A small network was trained on invented records. Each row is its activation on one of them, seen along a few directions.
After each row come some of the record's fields: LONOM, ZEKO, DUZ, LILI, BURAM, PAKA.
Not every record has every field; a missing one is written absent.
The largest differences between rows may come from other fields.
(in the rows, 500 means zero)
Random noise pushes rows far along 9 fixed directions. That doesn't count. These rows show it; they differ only by the noise:
[523 570 511 321 369 365 689 403 484 594 581 450 599 550 679 383 457 406
 674 465 631 213 358 492 475]
[603 486 514 552 509 596 266 463 420 599 619 725 644 239 151 541 373 485
 469 847 443 365 627 410 502]
[341 765 630 538 537 518 707 408 512 741 451 569 404 554 323 599 611 348
 662 336 673 774 312 632 493]
[600 537 411 511 415 579 271 417 451 747 508 680 563 319 241 505 457 492
 556 620 478 441 411 346 533]
[377 592 643 332 400 537 471 354 351 548 353 544 672 677 539 790 489 436
 555 520 314 785 617 434 324]
[574 586 399 412 452 233 655 390 645 714 611 409 451 574 682 438 593 458
 594 305 587 270 317 434 432]
[340 718 791 406 598 462 731 301 423 442 571 596 421 651 338 728 456 121
 600 511 654 613 641 695 414]
[594 518 484 426 339 577 362 529 394 606 418 640 660 446 375 371 413 489
 669 645 513 399 379 349 552]
[544 659 566 477 476 397 498 507 501 566 409 629 440 714 357 523 550 289
 689 435 577 618 331 395 433]
[615 465 541 597 800 575 571 575 579 323 514 406 244 393 510 287 392 486
 415 621 654 288 702 646 827]
[538 586 635 459 455 662 345 516 319 446 348 730 540 556 207 500 370 291
 669 695 549 606 490 422 569]

[468 445 386 513 460 614 435 409 488 551 438 433 490 408 561 547 533 677
 386 413 370 610 612 508 569]	(LONOM subo; ZEKO lege; DUZ absent; LILI absent; BURAM absent; PAKA absent)
[477 387 546 482 478 433 512 705 744 601 476 524 625 346 331 388 597 806
 452 505 356 503 939 509 502]	(LONOM rora; ZEKO luvu; DUZ bamos; LILI absent; BURAM absent; PAKA rab)
[454 559 506 583 549 466 564 528 587 664 570 579 467 362 325 490 515 533
 537 459 571 538 477 542 489]	(LONOM subo; ZEKO lege; DUZ bamos; LILI absent; BURAM absent; PAKA sozun)
[581 478 510 567 468 478 478 703 516 294 477 578 498 556 341 283 451 460
 596 500 558 447 551 486 583]	(LONOM subo; ZEKO lege; DUZ absent; LILI absent; BURAM absent; PAKA absent)
[518 457 483 340 456 570 384 371 529 378 368 524 305 514 401 445 403 299
 522 471 580 332 710 529 685]	(LONOM rora; ZEKO luvu; DUZ momu; LILI zini; BURAM pel; PAKA sozun)
[552 500 525 551 455 333 389 494 552 599 716 625 629 491 325 535 565 567
 512 675 439 386 588 359 269]	(LONOM subo; ZEKO lege; DUZ momu; LILI absent; BURAM absent; PAKA rab)
[352 598 578 421 427 485 751 337 355 427 623 400 559 561 726 604 404 363
 549 419 587 471 384 643 426]	(LONOM subo; ZEKO lege; DUZ absent; LILI absent; BURAM absent; PAKA absent)
[435 554 438 671 507 723 457 539 447 637 345 552 423 393 333 465 557 579
 509 431 563 778 275 564 685]	(LONOM subo; ZEKO lege; DUZ absent; LILI zini; BURAM pel; PAKA absent)
[573 469 395 326 270 251 544 373 442 455 660 522 653 597 631 497 443 359
 553 458 508 183 386 387 339]	(LONOM subo; ZEKO lege; DUZ absent; LILI zini; BURAM pel; PAKA absent)
[733 304 425 637 545 711 236 757 358 182 320 448 565 649 682 329 396 676
 416 774 301 595 426 360 604]	(LONOM subo; ZEKO lege; DUZ bamos; LILI absent; BURAM absent; PAKA rab)
[415 558 570 516 477 541 729 489 347 434 683 442 648 470 635 460 417 526
 554 624 580 365 427 657 466]	(LONOM subo; ZEKO lege; DUZ zezi; LILI absent; BURAM absent; PAKA absent)
[516 468 542 476 529 390 628 543 586 493 540 466 494 547 574 365 530 506
 556 524 613 303 463 558 502]	(LONOM subo; ZEKO lege; DUZ momu; LILI zini; BURAM pel; PAKA sozun)
[490 565 499 560 680 502 469 292 402 362 589 423 273 590 638 782 401 309
 365 475 466 611 526 513 470]	(LONOM subo; ZEKO lege; DUZ absent; LILI absent; BURAM absent; PAKA absent)
[499 534 472 459 428 541 327 442 396 522 485 718 483 438 199 597 391 285
 536 497 541 524 455 411 496]	(LONOM subo; ZEKO lege; DUZ momu; LILI bapug; BURAM pel; PAKA absent)
[437 410 526 433 465 567 494 543 495 378 371 494 520 449 427 513 448 520
 445 434 434 562 752 568 597]	(LONOM subo; ZEKO lege; DUZ absent; LILI zini; BURAM pel; PAKA absent)
[476 511 605 452 416 406 653 729 598 406 349 514 505 575 360 209 560 495
 721 313 619 513 569 542 618]	(LONOM subo; ZEKO lege; DUZ absent; LILI rez; BURAM fak; PAKA absent)
[368 512 632 315 424 401 575 257 556 515 692 627 554 446 321 751 483 263
 465 534 498 389 863 615 323]	(LONOM rora; ZEKO luvu; DUZ absent; LILI absent; BURAM absent; PAKA absent)
[461 551 568 647 666 598 549 569 440 421 393 413 355 619 598 492 527 511
 515 535 548 731 397 563 626]	(LONOM subo; ZEKO lege; DUZ absent; LILI bapug; BURAM fak; PAKA absent)
[498 400 384 348 459 420 519 450 600 548 458 352 496 484 688 535 483 624
 386 334 381 437 713 466 548]	(LONOM rora; ZEKO luvu; DUZ bamos; LILI zini; BURAM pel; PAKA rab)
[568 588 504 645 686 555 526 577 473 416 375 518 349 643 554 529 477 330
 502 527 629 669 191 527 583]	(LONOM rora; ZEKO luvu; DUZ bamos; LILI zini; BURAM pel; PAKA sozun)
[545 495 421 630 681 387 575 440 467 391 777 339 480 415 775 635 382 537
 287 614 435 367 477 499 404]	(LONOM subo; ZEKO lege; DUZ absent; LILI absent; BURAM absent; PAKA absent)
[355 571 598 671 684 556 785 569 519 431 543 430 426 420 470 502 535 522
 419 472 646 644 469 784 603]	(LONOM subo; ZEKO lege; DUZ absent; LILI zini; BURAM pel; PAKA absent)
[522 512 401 444 424 753 409 544 441 559 219 529 355 423 416 345 393 493
 605 366 615 636 401 464 815]	(LONOM rora; ZEKO luvu; DUZ bamos; LILI absent; BURAM absent; PAKA rab)
[448 417 582 559 539 760 572 555 394 253 399 526 533 461 428 457 467 410
 423 614 560 608 446 739 622]	(LONOM subo; ZEKO luvu; DUZ absent; LILI bapug; BURAM pel; PAKA absent)
[605 535 423 426 457 421 354 446 456 493 454 551 447 724 584 630 439 338
 569 491 441 532 348 284 390]	(LONOM rora; ZEKO luvu; DUZ bamos; LILI absent; BURAM absent; PAKA sozun)
[550 460 516 503 540 249 701 821 612 309 517 323 583 697 795 299 525 605
 540 472 513 336 504 497 462]	(LONOM rora; ZEKO luvu; DUZ zezi; LILI gitos; BURAM pel; PAKA absent)
[590 447 458 751 694 618 471 780 475 338 410 444 493 480 543 345 497 637
 378 649 533 665 284 566 592]	(LONOM subo; ZEKO lege; DUZ momu; LILI zini; BURAM pel; PAKA rab)
[601 417 394 547 561 525 423 567 464 464 393 318 464 616 792 391 479 727
 483 532 367 524 475 392 617]	(LONOM subo; ZEKO lege; DUZ bamos; LILI bapug; BURAM fak; PAKA sozun)
[578 510 477 582 720 378 398 473 686 647 583 599 289 406 282 641 542 390
 430 540 521 489 564 435 488]	(LONOM rora; ZEKO luvu; DUZ bamos; LILI bapug; BURAM fak; PAKA sozun)
[533 441 461 279 361 515 414 476 518 498 244 504 417 618 524 472 512 357
 578 256 486 511 520 363 565]	(LONOM subo; ZEKO luvu; DUZ zezi; LILI zini; BURAM sudit; PAKA absent)
[619 428 581 453 411 505 343 685 468 397 446 690 580 402 239 285 353 423
 635 713 556 309 558 363 610]	(LONOM subo; ZEKO lege; DUZ absent; LILI rez; BURAM fak; PAKA absent)
[513 366 376 435 371 624 279 388 534 587 357 456 558 400 575 585 559 768
 348 397 241 572 754 428 573]	(LONOM rora; ZEKO lege; DUZ absent; LILI absent; BURAM absent; PAKA absent)
[502 448 392 431 396 642 522 271 467 650 554 496 492 375 527 548 521 447
 462 428 548 446 314 604 519]	(LONOM subo; ZEKO luvu; DUZ bamos; LILI absent; BURAM absent; PAKA rab)
[390 482 556 313 308 757 443 482 455 600 197 517 552 347 404 348 474 675
 585 331 537 611 766 579 753]	(LONOM rora; ZEKO lege; DUZ momu; LILI absent; BURAM absent; PAKA rab)
[374 481 559 323 222 792 486 387 371 598 379 599 726 329 385 438 447 544
 628 542 537 485 611 602 639]	(LONOM rora; ZEKO luvu; DUZ absent; LILI absent; BURAM absent; PAKA absent)
[496 461 533 500 517 491 442 496 470 438 477 483 533 626 605 580 544 570
 464 553 365 596 614 448 404]	(LONOM subo; ZEKO lege; DUZ momu; LILI absent; BURAM absent; PAKA absent)
[625 553 486 662 685 291 503 768 664 340 376 468 292 737 572 503 586 467
 485 350 500 695 338 359 476]	(LONOM rora; ZEKO lege; DUZ absent; LILI absent; BURAM absent; PAKA absent)
[542 538 611 534 631 320 524 518 574 284 647 588 452 722 394 606 562 239
 419 576 464 512 587 530 284]	(LONOM rora; ZEKO luvu; DUZ momu; LILI zini; BURAM sudit; PAKA absent)
[464 607 505 539 423 393 527 650 504 577 448 572 608 525 347 528 542 529
 585 319 488 678 449 468 450]	(LONOM rora; ZEKO lege; DUZ zezi; LILI zini; BURAM pel; PAKA absent)
[459 607 438 529 587 636 571 446 434 663 429 391 342 423 611 509 429 478
 514 428 624 628 243 509 680]	(LONOM rora; ZEKO luvu; DUZ bamos; LILI rez; BURAM fak; PAKA rab)
[484 429 534 410 507 509 582 465 610 523 429 414 414 473 518 344 603 531
 489 373 571 462 653 641 591]	(LONOM subo; ZEKO luvu; DUZ momu; LILI rez; BURAM fak; PAKA rab)

Which values does each new row have?
[621 456 537 561 504 644 363 624 347 415 444 516 533 584 545 208 390 541
 672 789 577 342 333 404 646]	(LONOM subo; ZEKO lege; DUZ momu; LILI bapug; BURAM fak; PAKA sozun)
[579 511 393 544 522 582 425 494 324 485 512 351 440 502 753 392 353 546
 547 536 505 374 297 420 651]	(LONOM subo; ZEKO lege; DUZ zezi; LILI bapug; BURAM fak; PAKA absent)
[438 473 661 404 370 563 522 436 302 385 834 672 764 178 195 483 217 421
 534 822 578 101 859 636 493]	(LONOM subo; ZEKO lege; DUZ zezi; LILI absent; BURAM absent; PAKA absent)
[440 522 508 512 555 716 497 295 330 453 487 389 364 537 659 509 425 431
 484 537 543 530 488 600 680]	(LONOM subo; ZEKO lege; DUZ absent; LILI bapug; BURAM fak; PAKA absent)
[397 592 465 489 456 510 554 442 385 569 499 405 587 580 736 639 492 556
 515 393 415 687 325 451 372]	(LONOM subo; ZEKO lege; DUZ momu; LILI absent; BURAM absent; PAKA absent)
[574 566 442 612 449 428 396 599 553 573 442 587 390 650 304 369 646 491
 589 350 501 580 373 371 490]	(LONOM subo; ZEKO lege; DUZ zezi; LILI zini; BURAM sudit; PAKA absent)
[503 421 468 608 585 606 405 547 589 521 338 454 369 476 507 449 590 650
 372 435 399 636 577 481 626]	(LONOM subo; ZEKO lege; DUZ absent; LILI zini; BURAM sudit; PAKA absent)
[414 648 592 506 472 389 552 417 358 544 676 537 624 627 498 780 438 357
 541 547 493 627 366 430 196]	(LONOM subo; ZEKO lege; DUZ momu; LILI absent; BURAM absent; PAKA rab)
[346 564 475 610 545 767 461 398 375 674 418 495 494 312 370 622 490 649
 426 502 480 780 474 623 611]	(LONOM subo; ZEKO lege; DUZ momu; LILI zini; BURAM pel; PAKA sozun)
[549 573 404 596 432 429 466 566 463 739 544 509 562 500 531 420 577 608
 646 524 519 480 152 364 452]	(LONOM subo; ZEKO lege; DUZ zezi; LILI bapug; BURAM fak; PAKA absent)
[558 399 380 498 445 672 233 469 400 486 417 533 588 418 556 621 407 565
 379 658 307 570 503 336 503]	(LONOM rora; ZEKO luvu; DUZ absent; LILI absent; BURAM absent; PAKA absent)
[499 576 452 474 498 680 440 440 333 477 434 510 391 501 544 538 360 357
 536 479 573 566 347 458 626]	(LONOM rora; ZEKO luvu; DUZ zezi; LILI absent; BURAM absent; PAKA absent)
[683 474 375 561 440 578 282 527 405 419 417 626 409 528 403 381 435 389
 559 570 537 457 284 317 588]	(LONOM subo; ZEKO lege; DUZ absent; LILI absent; BURAM absent; PAKA absent)
[360 506 580 259 205 390 677 435 432 564 476 428 809 718 766 442 587 584
 658 375 401 462 478 469 290]	(LONOM subo; ZEKO lege; DUZ momu; LILI zini; BURAM sudit; PAKA absent)
[309 459 684 501 467 756 587 604 413 409 397 537 645 335 358 450 416 617
 529 617 505 647 776 700 640]	(LONOM subo; ZEKO lege; DUZ absent; LILI absent; BURAM absent; PAKA absent)
[336 618 688 500 479 467 690 576 578 682 566 653 631 407 268 560 596 426
 644 537 639 597 441 609 357]	(LONOM rora; ZEKO luvu; DUZ momu; LILI absent; BURAM absent; PAKA absent)
[535 472 423 563 507 434 596 624 607 551 437 471 441 426 540 352 550 561
 504 396 615 431 295 507 605]	(LONOM subo; ZEKO lege; DUZ absent; LILI zini; BURAM pel; PAKA absent)
[388 595 616 527 548 588 715 625 291 364 481 409 614 497 725 487 336 524
 583 593 606 600 281 592 531]	(LONOM subo; ZEKO lege; DUZ momu; LILI absent; BURAM absent; PAKA absent)
[465 562 493 454 534 510 516 403 415 478 454 417 509 583 692 788 488 468
 386 439 398 690 503 460 399]	(LONOM rora; ZEKO luvu; DUZ zezi; LILI absent; BURAM absent; PAKA absent)
[435 568 686 412 531 549 703 509 271 245 517 448 552 622 659 389 331 334
 640 656 658 416 474 617 566]	(LONOM subo; ZEKO lege; DUZ momu; LILI rez; BURAM fak; PAKA absent)
